These are the activations of a small network on made-up records, seen along a few directions, one row for each record.
After each row come some of the record's fields: Dete, Muvef, Kabiv, Mutiv, Vibim, Kot, Beto.
A field that a record lacks is left out.
Other fields move the rows too, some of them a lot.
Random noise pushes rows far along 2 fixed directions. That doesn't count. These rows show it; they differ only by the noise:
-316   80  230  -40 -341  102  -51  155  -82 -290  106   71   50  228   93  -27  -65 -222 -142 -188  181   -3   95 -172 -258   53
 337  -30 -196  233  255   11 -216 -212  174   -5  -33  174 -118  127  -30  155   33   -3  174  259  132  233 -243  286  111  218
 179    1  -92  169  112   36 -178 -125  115  -79   -5  152  -79  156   -6  114    7  -58   97  148  144  176 -159  178   18  183
-103   87   99   75 -128  107 -124   15   34 -246    0  131  -23  244  -21   71  -65 -162  -38  -70  161   79    5   16 -174  166

-177   21  302 -193 -180  124    9  223 -270  152  132   85  184 -343 -119 -286 -106  -82    4 -130 -249 -108  185 -196  -48 -235 -> Dete is p1, Muvef is h3, Kabiv is s5, Beto is f3
 661  -62 -669  347  498 -345  -20 -547  423  -54 -110   33 -359  295  227  175  164  172  -86  203  354  113 -192  360  162  438 -> Dete is p2, Mutiv is j2, Vibim is d1, Kot is n1, Beto is f1
 369   16  -60  -15  213 -113   93 -179 -278  217  297  269  -13 -446  168 -430  -22  -59 -100   12 -138   90   38    4  261    2 -> Dete is p2, Mutiv is j2, Vibim is d1, Beto is f3
  61  -71  156   48  -66  111 -224  300  -68  -62  -17  -72   91  -80  -45   62    8  174  193  210  -61  177 -211  130   32   14 -> Dete is p1, Muvef is h1, Kabiv is s3, Beto is f1
  48 -283 -125 -153   96 -192  121  -76  -65  484  173  -25  101 -387   57 -235  157  -39  176  242  -89  -61 -125 -208  230 -461 -> Dete is p1, Muvef is h2, Kabiv is s3, Kot is n2, Beto is f3
   7  197 -121  -71  170    4  199 -402  -27  141  -59  287  -78 -119 -178 -214  -99 -328 -111 -148 -144 -102  279  -81  -34  -15 -> Dete is p2, Mutiv is j2, Vibim is d2, Kot is n2, Beto is f3
-153  190  165   23   58  187  -64  -66   37   77 -164  207   64    0 -420  106 -136 -142  113   25 -200  -76   85   13 -116  -86 -> Dete is p1, Muvef is h4, Kabiv is s5, Kot is n2, Beto is f3
 210  284 -182   10  363    8  117 -499  -52  149 -114  261 -124 -117 -229  -60 -160 -177 -137  -28 -182   53  138  128  127   83 -> Dete is p2, Mutiv is j1, Vibim is d3, Kot is n2, Beto is f3
-111  450   75  141   72  353  -81 -206  132 -386 -357  233 -187  329 -392  226 -326 -290  -93 -319 -113   54  317  283 -257  522 -> Dete is p2, Mutiv is j2, Vibim is d3, Beto is f2
 345   98  -55   90  291  103 -134 -117  -22  -16 -141  178  -70 -180 -224  -53  -83  -24  168  136 -131  265  -80  312  131  240 -> Dete is p2, Mutiv is j1, Vibim is d1, Beto is f2
 142   82  -42   37  -88   25  -63  -59  -45 -270   63  100 -117  118  152  -98  -67  -29 -220 -157  188  221  -11   51 -146  349 -> Dete is p2, Mutiv is j1, Vibim is d1, Kot is n1, Beto is f1
  49  218  368  152   19  371 -323  153 -141 -130  -61  340   87  -61 -355   97 -295   -7  133  -33 -276  168    1  260  -43  220 -> Dete is p1, Muvef is h4, Kabiv is s4, Beto is f3
 205  123 -137    5  262  114   54 -272   26   81  -50  127 -146 -123  -52  -67  -87 -202   62  -69 -146   91  107  213  172  214 -> Dete is p2, Mutiv is j2, Vibim is d1, Beto is f2
-294 -225  204 -295 -176   14   79  240 -171  460  217 -148  253 -405   49 -113   52   -1  198   89 -270 -164  -16 -271  168 -566 -> Dete is p1, Muvef is h2, Kabiv is s4, Beto is f3
  -8  -15 -107 -146  121   -7  124 -212   50  321  -40  106    4 -208 -228 -153   -1 -149   57  -49 -113 -176  161 -129   23 -232 -> Dete is p1, Muvef is h3, Kabiv is s5, Kot is n2, Beto is f3
-215 -147  188 -247 -447 -182  155  371 -389  -80  419 -174  146 -225  566 -426  115  -16 -269 -106  139  -14   27 -412  -58 -220 -> Dete is p2, Mutiv is j1, Vibim is d1, Beto is f1
 239 -163 -314  -63   13 -224  174 -128 -123  139  347  -78 -123 -176  621 -285  196  -20 -155   50  185   31  -32  -99  258  -21 -> Dete is p2, Mutiv is j2, Vibim is d1, Kot is n2, Beto is f1
 632 -119 -182  117  451 -116  -66 -184 -308  530  380  213   33 -664  266 -310   62   91  208  498 -345  275 -250  239  598 -131 -> Dete is p2, Mutiv is j2, Vibim is d3, Beto is f3
 382 -187 -552   -3  346 -451  260 -521   53  455  250   77  -99 -222  370 -257  295  -51  -54  289  139  -74  -61 -110  325 -245 -> Dete is p2, Mutiv is j2, Vibim is d2, Kot is n1, Beto is f3
   5   48  204  194 -160   64 -195  245   31 -457  -15   59  -32  307   55  164  -63   85  -53  -72  191  147 -153  122 -197  306 -> Dete is p1, Muvef is h4, Kabiv is s2, Kot is n1, Beto is f1
-104 -246   23   -2 -299 -160  -63  338    1   -7  201 -278   77   70  442   64  175  216  -11  234  151  -12 -247 -142  -31 -193 -> Dete is p1, Muvef is h4, Kabiv is s5, Kot is n2, Beto is f1
-373  211  142  -50  -42   55  191  -63   -4   14 -120  -51   42   87 -151   64 -122 -212 -108 -185 -239 -212  293 -113 -154  -68 -> Dete is p2, Mutiv is j2, Vibim is d3, Beto is f3
 477  203  -48  106  392  105 -125 -306 -241  162   57  379  -52 -358 -143 -156 -224  -62    8  120 -325  328  -31  331  289  205 -> Dete is p2, Mutiv is j1, Vibim is d3, Beto is f3
 102   53 -175   44  -40  -69  103 -129   13 -203   75    8 -183  117  306  -95    3  -86 -244 -178  182   -2  117    1  -30  259 -> Dete is p2, Mutiv is j2, Vibim is d1, Kot is n2, Beto is f1
 437  -14  -27  180  384   30 -234  -85   25  174 -118  219   25 -222 -340   53  -36  184  282  338 -165  257 -274  324  206   70 -> Dete is p1, Muvef is h1, Kabiv is s3, Beto is f3
 480  101 -109  406  340  180 -399  -51  359 -284 -413  111 -186  273 -397  414 -138  289  205  136  -19  235 -191  606  -69  589 -> Dete is p1, Muvef is h3, Kabiv is s4, Beto is f1
 466  -28  -89  235  194  147 -341    0  108  -60  -77  143 -120  -22  -70  111  -99  180  166  152  -30  287 -210  415   82  389 -> Dete is p1, Muvef is h3, Kabiv is s5, Beto is f1
-383  -80  202   19 -292   25  -19  391  169 -325 -212 -351   72  363  -83  268   49  126   -7 -134  116 -142  -10 -110 -323   -1 -> Dete is p1, Muvef is h2, Kabiv is s2, Beto is f1
   1  -90   94  206  -73   90 -223  248  153 -257 -142 -183    8  265   13  387  -32  261  138   97   10  129 -208  242  -63  224 -> Dete is p1, Muvef is h4, Kabiv is s1, Beto is f1
  53  125 -185   30   80   29   23 -190  174 -215 -252   -4 -166  235 -132   75    3  -74  -48  -64  160   74   54  112 -125  254 -> Dete is p2, Mutiv is j1, Vibim is d1, Kot is n2, Beto is f1
-240  -20  208 -185 -109  107   13  123 -114  263   67   26  177 -211 -187   -3  -25  -20  110   29 -165 -148   18 -195   48 -407 -> Dete is p1, Muvef is h1, Kabiv is s4, Kot is n2, Beto is f3
-272   24  179 -141   29  139   -5   26   66  195 -262  -28  141  -85 -511  100  -97 -117  265   51 -293  -54   45  -19  -71 -251 -> Dete is p1, Muvef is h1, Kabiv is s3, Beto is f3
-279  209  204  -58    0  192  -20  -60   82  -65 -353  155   67  102 -639  111 -186 -176   85 -127 -146  -76  159  -39 -263  -56 -> Dete is p1, Muvef is h1, Kabiv is s3, Kot is n2, Beto is f3
 255  103   47   27  269   69  -58 -118 -145  141  -76  226   43 -334 -297 -148 -118  -23  125  115 -276  181   -8  172  135   44 -> Dete is p2, Mutiv is j1, Vibim is d1, Beto is f3
 107  105   33  139  234  183 -146 -151   82  165 -132  220   21  -40 -352  212  -93   25  214  161 -193   12  -67  191   93  -12 -> Dete is p1, Muvef is h4, Kabiv is s4, Kot is n2, Beto is f3
 138  132  295   96   69  332 -310  121 -118  -31  -49  324   69 -169 -372   47 -279   26  159  -41 -249  176  -27  248   12  178 -> Dete is p1, Muvef is h2, Kabiv is s4, Beto is f3
  53 -109   84  -27  105   55  -38   17  -86  256   78   77  127 -238 -136   63   16  111  216  140 -114   22 -162  -15  214 -253 -> Dete is p1, Muvef is h1, Kabiv is s1, Kot is n2, Beto is f3

Which values does each new row have?
 151   85 -217    2   45  -84   53 -155  -14  -50   44  -48 -146   56  260  -10   24   -3 -188   44   99   89  -22   70   78  122 -> Dete is p2, Mutiv is j1, Vibim is d3, Kot is n2, Beto is f1
 161   34  139  164    4  148 -278  239  -19 -133   -9   71    8   33  -20  121  -29  200  120  144    0  141 -201  221   14  182 -> Dete is p1, Muvef is h4, Kabiv is s4, Beto is f1
-497  297  618 -112 -346  370  -97  362 -195 -349 -200  190  180   35 -542  -81 -343 -238  -76 -424 -231  -79  345 -138 -442   69 -> Dete is p1, Muvef is h2, Kabiv is s3, Beto is f3
 242   52 -276  150   85 -105   32 -217  125 -223   -8   37 -241  195  251   12   -4  -11 -213 -108  201   55   42  133  -25  368 -> Dete is p2, Mutiv is j2, Vibim is d1, Kot is n2, Beto is f1
 463   13 -320  148  554   56  -68 -471  256  374 -199  262 -137 -176 -429  141  -28   54  277  186 -148   26  -75  308  237   55 -> Dete is p1, Muvef is h3, Kabiv is s4, Kot is n2, Beto is f3
-236 -189   -9 -249 -340 -117   53  279  -57  175  221 -296  103  -42  395  -78  227   81   -6  169  151 -119 -113 -287   25 -398 -> Dete is p1, Muvef is h1, Kabiv is s5, Kot is n2, Beto is f1
-113  -78  365  -98 -163  107 -102  386 -366  252  303   40  274 -416   83 -178  -15   78  139  160 -278    2  -81 -134  155 -354 -> Dete is p1, Muvef is h4, Kabiv is s4, Beto is f3
-310  -28  259 -223 -581 -138  175  401 -419 -282  458 -120   93  -81  660 -443   19 -100 -474 -358  185 -109  219 -452 -202  -63 -> Dete is p2, Mutiv is j2, Vibim is d1, Beto is f1
-257 -391   47  -91 -322 -246   69  429   49   12  155 -535  149  125  415  128  303  276   82  198  191  -72 -291 -238    4 -357 -> Dete is p1, Muvef is h1, Kabiv is s2, Beto is f1
-143 -162   -9  -97 -314 -155  142  187 -135  -83  264 -265   11    1  571 -139   81   31 -242 -118  103  -45   38 -218  -34  -29 -> Dete is p2, Mutiv is j2, Vibim is d1, Beto is f1
 360  240   73   89  239  200  -92 -232 -242  -14   75  456  -79 -308 -147 -260 -303 -188  -58 -149 -290  222  145  254  122  331 -> Dete is p2, Mutiv is j2, Vibim is d1, Beto is f3
-209   81  310 -217 -222  -17  149  152 -371  -14  197  111  183 -292   32 -396  -81 -157 -199 -198 -105  -31  180 -306  -95 -173 -> Dete is p2, Mutiv is j1, Vibim is d1, Beto is f3
 164   52 -248  253  227  -37  -40 -172  370 -162 -332 -135 -201  355 -106  345  -10  127   17   32   30   30  -31  299  -86  359 -> Dete is p2, Mutiv is j2, Vibim is d1, Beto is f1
  -2  443  197  -46  -20  272   69 -278 -250 -267   51  510  -86  -26 -222 -320 -353 -404 -377 -588  -82   37  452  -29 -211  392 -> Dete is p2, Mutiv is j2, Vibim is d1, Kot is n1, Beto is f3
 -10  -70 -301 -216   80 -181  238 -209  -47  369  169 -195  -41 -151  333 -103  184  -81  -53  149   -4  -14   -6 -114  274 -282 -> Dete is p2, Mutiv is j1, Vibim is d3, Beto is f2
 127  -43   19   56 -139  -78  -29  173 -171 -188  207  -59  -31  -53  381 -155   -1   83 -187  -50   63   92   -3    2  -11  163 -> Dete is p2, Mutiv is j2, Vibim is d1, Beto is f1
 235  -91   55 -133   90  -58   12  -29 -399  338  318  186  132 -594  151 -398  -33  -54   56  167 -249  233  -88  -44  286 -201 -> Dete is p2, Mutiv is j1, Vibim is d1, Beto is f3
-332  126  130   61  113  183  -37    0  353  -47 -580  -89   21  280 -765  378 -135  -81  238  -69 -220 -160  129  109 -290    7 -> Dete is p1, Muvef is h2, Kabiv is s3, Beto is f3
